These are the activations of a small network on made-up records, seen along a few directions, one row for each record.
Each row is followed by the record's values for the fields C, G, Y, Z, N, J, P.
Not every record has every field; a missing one is written none.
Other fields move the rows too, some of them a lot.
Strong random noise was added to every row along 10 fixed directions; ignore it. To show where, here is one row again and again, with new noise each time:
[ 210  365   22  179  -56  241 -230  -98   33   95   48  264   45  338
  -80  211 -232  183  414 -132  231  -19   13 -132]
[ 293 -215  152 -869  325  -76  -91 -510  -97   34 -126  218  209  307
 -711  314 -152  221  155 -159 -505 -449 -198  249]
[ -74  274  -17  453 -803 -304  426 -295   66  184   15 -249 -287   61
  394  464  159  218  318  240  189 -139  287 -107]
[-380 -159  441   30 -237 -251  364 -256   79  441 -383 -184 -157 -319
   26   15  129  -48 -329 -256 -374 -609  681  150]
[ 578  211  136  292  -11  510   22 -250   -5  -76   39  103   -6  382
 -124 -269 -194   42  144  -94  434   82   88    0]
[  38 -470  -10  -89  184  197  124  -53  195 -129  -34 -351   26   49
   -4 -759   95  315   37  285   32   68  139  277]
[ -90  -87 -433   50 -162  437  284  463 -195 -314  -76  118 -210 -183
 -294  -83 -289  527  155  736  502    8 -446  185]
[-252  568  135  -19 -126  130  225  257 -121  563 -242  523  -48  -69
 -156  215  -85  197  172 -257 -161 -295 -107  385]
[ 198  287  362  314 -118    7  191 -222  102  510  -39    1   54  238
  290 -347  195    1  175 -292  -27  101  266  268]
[-490  -20   38  238  136  132  312  906 -105  288 -326  358  248 -259
 -198 -421   69  462 -204  130 -213  158    7  138]
[ -67  759   60   96 -239  137  395   58  263  262   54  183  -21  354
   60   16  450   65  108 -532 -368 -186  227  264]
[ 209 -147 -220 -384   33   -7 -266 -457   21  -40  273 -241 -278   88
   55  120  -55 -109  444  299  262 -184 -449  444]

[-145 -218  156 -287  113  177 -340 -333   75 -132 -133 -155 -279 -132
  129 -126 -206 -201  -61 -236   52 -287  231 -133] : {C: c2, G: g2, Y: y2, Z: z2, N: none, J: j2, P: none}
[ -32   -4   44  -24   86 -134 -296 -472  176 -127   44 -381 -148 -118
   27  282  -66 -342 -188 -453   20 -641  518 -335] : {C: c2, G: g5, Y: y1, Z: z1, N: none, J: j2, P: p1}
[ 196   92  141  184  414  155 -412  102   14  374  244 -106   -6  -90
  420 -669   15 -532  -61 -311  277  289  -95  334] : {C: c1, G: none, Y: y2, Z: z2, N: none, J: j2, P: none}
[ 140 -560  214  149   -2 -347  315 -134  112 -118  -14 -497  205    9
  221 -416  377   -7 -489  147 -226  329  390 -278] : {C: c2, G: g4, Y: y2, Z: z2, N: none, J: j2, P: none}
[ 398   20  492 -132  -58 -105  269 -637   14  377 -132  -89   18  183
  -33 -144   10  -93 -109 -492 -182 -325  392  159] : {C: c1, G: none, Y: y1, Z: z2, N: none, J: j2, P: p2}
[ 194 -147 -369 -179   86 -461   57  194   55 -334  378 -299  341  210
  -81  127  192  319  139  233 -287  373  -78 -277] : {C: c1, G: none, Y: y2, Z: z1, N: none, J: j2, P: none}
[  82  492 -142  251 -110 -271 -277   79  -11  118  358   47   47  104
  139  661   65 -295  220 -226   -5  125  -29 -259] : {C: c1, G: none, Y: y2, Z: z1, N: n1, J: none, P: none}
[-537  -80 -259  181 -346  -90 -187  151   65 -185  -57  -36 -232 -204
   26  595 -232  324  154  308  180 -277  124 -493] : {C: c1, G: none, Y: y1, Z: z2, N: n2, J: none, P: p2}
[ 284  -75  183  219  -77  543  295 -179  -56  -63 -174  -50 -214  -17
  -67 -550 -199   70 -190   94  416  -18   95  211] : {C: c1, G: none, Y: y1, Z: z2, N: n1, J: none, P: p2}
[-123  262 -178  151 -138  284  145  242  -18  255  -76   38 -200 -187
  141 -176 -285  281  371  214  458  -88 -105  359] : {C: c1, G: none, Y: y1, Z: z1, N: none, J: j1, P: p1}
[ 161   35 -175  120 -453   -2  572 -167  103 -487  118 -308 -184  255
  -83  222  490 -120 -423   -3  -51 -244  234 -269] : {C: c1, G: none, Y: y1, Z: z2, N: none, J: j1, P: p2}
[ -59 -433  231  141    8  132  152  -29 -171   37 -305 -127  -89 -339
  -31 -179 -160   78 -230  112  192 -278  380  -89] : {C: c2, G: g2, Y: y1, Z: z1, N: n1, J: none, P: p1}
[ 105   17  132 -334  409  374  -69  224 -270  142 -147  341   16   18
   19 -662   28 -129  -39  -28   22  406 -637  522] : {C: c2, G: g2, Y: y2, Z: z2, N: none, J: j1, P: none}
[ 248  340  127  254 -395  229  694  -90   32  -99 -175   19   30  299
 -117 -154   90  459 -131 -112 -148   31  451 -175] : {C: c1, G: none, Y: y2, Z: z2, N: n1, J: none, P: none}
[ 180  294  386  627  -22  414    7   89  -73  540 -198  312   47   99
  263 -576 -234  158  216 -134  455  341   94  119] : {C: c1, G: none, Y: y1, Z: z2, N: n1, J: none, P: p2}
[  44 -316  356  204  296  -31 -644 -570  281  177   41 -200  124   85
  238 -297 -365 -259  242 -271  103   52  714 -118] : {C: c1, G: none, Y: y2, Z: z2, N: none, J: none, P: none}
[ 354 -305  359   10 -174 -118  482 -469 -541  382 -272  189  -88 -242
 -209   34 -312 -242 -127  356  204   48 -215  588] : {C: c1, G: none, Y: y2, Z: z2, N: none, J: none, P: none}
[  35  110 -293 -239 -162  271  219   26   16 -178  -50  141  -49  305
 -188    4 -109  741  440  378   62   37 -381  148] : {C: c1, G: none, Y: y1, Z: z2, N: n1, J: none, P: p2}
[  57  215 -495  -84 -168 -129  263  152  152 -346  337 -247 -164   45
  146   36  266  135  176  157  -15  194  -74   15] : {C: c2, G: g2, Y: y2, Z: z1, N: none, J: j2, P: none}
[-526   25  323  124   28 -182 -336   72  343  289 -242   17  174   23
  367 -199   40  139  127 -370 -360   87  451 -288] : {C: c2, G: g3, Y: y1, Z: z2, N: none, J: j1, P: p2}
[ 377  277  -30  -36  129  -22 -125 -478  311  264  365 -305 -139  353
  511 -380  375 -258  559 -295   24  153   13  552] : {C: c2, G: g2, Y: y1, Z: z1, N: n1, J: none, P: p1}
[  24  144   42  147  285  209 -770  -53  275  -24  196   19   16  314
  291  -78  -15 -270  174 -476   26   21   36 -338] : {C: c2, G: g3, Y: y1, Z: z2, N: n1, J: none, P: p2}
[ 563  -88   58  231  134  103  -42   61 -385  -67  130  165   80  111
 -170  -24  -50 -382 -297   76  406  269 -406  -89] : {C: c1, G: none, Y: y1, Z: z2, N: none, J: j2, P: p2}
[ -50  127 -204  104  -39  489  333   89  210 -114   61   89  -82  197
   21 -582   62  217  290  226  187  213  -63  587] : {C: c1, G: none, Y: y1, Z: z2, N: none, J: none, P: p2}
[-591  -44   89  371  218  -89 -414  398  201  459  102   -2  166 -229
  668 -381  215 -131  282  -80   60  257  123  367] : {C: c2, G: g2, Y: y1, Z: z1, N: none, J: none, P: p1}
[-488  507  264  226 -144 -300 -197  402   41  428  -54  237  120 -114
  556   12  253 -133   60 -385 -289  449  -24   10] : {C: c2, G: g2, Y: y2, Z: z2, N: none, J: j1, P: none}
[-154 -312  291  198  -12 -255 -482 -198 -163  440 -142   64  -23 -200
  336  231 -275   11  296   83  236  -57  156 -246] : {C: c2, G: g2, Y: y1, Z: z2, N: n2, J: none, P: p2}
[-305 -314   85  686 -181  -34   13   -1  226  -85   18 -243 -124 -156
  409 -144  129 -324 -223  212  277  164  494 -196] : {C: c2, G: g4, Y: y1, Z: z2, N: none, J: none, P: p2}
[-331   18  -43  334  143  254 -852   78  266  141   12  -99  -80 -159
  374 -125 -591  101  435  -84  534  -57  453 -405] : {C: c1, G: none, Y: y2, Z: z1, N: none, J: j1, P: none}
[ 402 -540  141 -211  388   57 -295 -563   24 -175  219 -470 -193  -67
  -69 -305  107 -793 -328  -70  137 -266   78  289] : {C: c1, G: none, Y: y1, Z: z1, N: n1, J: none, P: p1}
[-139  223 -237 -226   72  -98 -220   98  -22  -82  255   26 -152   63
  185  299  253 -250  343  -50  -67   88 -476  139] : {C: c2, G: g2, Y: y1, Z: z1, N: n1, J: none, P: p1}
[ 193 -292  261  135 -166 -310  -14 -643 -111   16  -82 -193  -26   53
   50  255  169 -232 -186  -26   42 -132   68 -301] : {C: c2, G: g5, Y: y1, Z: z2, N: n1, J: none, P: p2}
[-242  882 -112 -247 -874 -186  686 -361  310 -168  -93  -57 -278  268
  173  596  174  513  430 -163 -461 -232  250  -48] : {C: c2, G: g3, Y: y2, Z: z1, N: none, J: j1, P: none}
[ -85  129   87  -36  199  -93   86  190 -260  409  -32  492  249  -75
 -131  -98   99 -187   79   38 -140  385 -454  542] : {C: c2, G: g5, Y: y2, Z: z2, N: none, J: none, P: none}
[ -27  434 -285   96 -295 -135  152   83  230   21  254 -120   58  422
  387   12  315  521  495   95 -184  379  -97  -24] : {C: c1, G: none, Y: y2, Z: z2, N: n1, J: none, P: none}
[-507  170 -157  281   28  -83 -264  515    2  172  132   88 -154 -519
  262  258  -13 -333  -57   97  147   44  -56  -69] : {C: c2, G: g4, Y: y2, Z: z1, N: n2, J: none, P: none}
[  68 -372  233  524 -305 -482 -136 -671  263    5  148 -418   81  254
  416  109  146 -212  237  141   97  225  674 -318] : {C: c1, G: none, Y: y1, Z: z2, N: none, J: none, P: p2}

Here are new rows. What are their fields?
[-166  437 -158  150  187  254  -49  569   87  181  144  182   71  -48
   94 -324   54   74  140 -149  -26  263 -103  237] : {C: c1, G: none, Y: y2, Z: z1, N: n1, J: none, P: none}
[-170 -386 -324  -11  120  251 -444  -36  261 -607  186 -406 -255   12
   30  -53   90 -297 -230  141  300 -277  137 -317] : {C: c1, G: none, Y: y1, Z: z2, N: none, J: j1, P: p2}
[-429  295  -23  353  117  598 -104  508  216   27  -35  164 -209 -198
   39 -398   86 -234 -252 -321  186 -217  233   86] : {C: c1, G: none, Y: y1, Z: z2, N: n1, J: none, P: p2}
[-328 -312   12 -398 -235 -114  -67 -387   89 -189 -239 -300 -320 -339
   69  124 -338  143  107  295   14 -270   77   -1] : {C: c2, G: g3, Y: y2, Z: z2, N: none, J: j1, P: none}
[ 482 -238   86 -276  351 -353 -246 -192    2   11  240   27  542  535
 -173  -74  170  160  223  -89 -299  392 -191 -175] : {C: c1, G: none, Y: y1, Z: z2, N: none, J: j2, P: p2}
[ 146 -362 -188 -614  492  -16 -119  140   52 -287  150   39  179  143
 -270 -445  255   32  -46   52 -339  261 -445  281] : {C: c2, G: g2, Y: y1, Z: z2, N: none, J: j2, P: p2}
[  58 -133   -5 -382 -209 -218   64 -408 -253   36  -71   72 -229  -58
 -310  696  -91  -89   31  190  -48 -450 -320  139] : {C: c1, G: none, Y: y1, Z: z2, N: n1, J: none, P: p2}
[ -91  -15  151   34  -52   23   38    4   38  224  -90  -91 -134 -115
  386 -422   -8  -13   85  -21   78  129 -162  265] : {C: c2, G: g3, Y: y1, Z: z2, N: none, J: j2, P: p2}
[  63  -13  294  394  -95 -509  140  353 -612  603  -89  440  219 -234
  -39  375  142 -310 -221  196   13  376 -503   50] : {C: c1, G: none, Y: y1, Z: z2, N: n1, J: none, P: p2}
[ 185  212 -243  -39 -276 -201  367   10 -122   96  283 -121 -169  167
  300   53  494 -157   40  215   63  214 -646  436] : {C: c1, G: none, Y: y1, Z: z2, N: none, J: j1, P: p2}
[-177   62 -132  765 -117  407  399  873 -239 -421 -228  542  290 -149
 -590   89 -290  204 -437  272  216  336  360 -537] : {C: c1, G: none, Y: y2, Z: z1, N: none, J: none, P: none}
[  96  110   66  310  -40 -261  -99   95   58  130  204  -29  186  190
  208   67  232 -141  -40 -232  -53  226  138 -313] : {C: c1, G: none, Y: y1, Z: z2, N: none, J: j2, P: p2}
[  20 -380 -186 -494   98 -344  -33 -174  -21  186  116 -256   87   82
  181 -229   95  472  528  524 -192  313 -499  444] : {C: c1, G: none, Y: y2, Z: z2, N: n1, J: none, P: none}
[-202 -308   -3  425  -28   15 -242  168  147   84  -90 -173  101   38
  345 -356 -123  387  217  248  325  239  267 -366] : {C: c1, G: none, Y: y1, Z: z2, N: none, J: j1, P: p2}
[ 235 -240  223  -34 -218 -252  172 -391 -236  240 -283 -194  -76 -101
  116   90 -239  133   93  220  129 -165  -13   -4] : {C: c2, G: g3, Y: y1, Z: z1, N: none, J: j1, P: p1}
[  10  312  132 -506  128  165 -303 -529  210   69   55 -170 -350  -37
  201  -22  -78 -554   92 -558 -124 -395  -39  413] : {C: c2, G: g3, Y: y2, Z: z1, N: none, J: j1, P: none}
[ 140  254 -142   80   69   82 -233  107   76 -230  183  122   65   71
 -214  481 -259  -60   49 -171  156 -158  166 -448] : {C: c2, G: g4, Y: y1, Z: z1, N: none, J: j2, P: p1}
[ 340  -10 -255  156 -128  -11  110   85 -116 -513  205 -124  -52   13
 -132  117   64  -65  -70  397  237  308 -254   42] : {C: c2, G: g2, Y: y1, Z: z1, N: n1, J: none, P: p1}
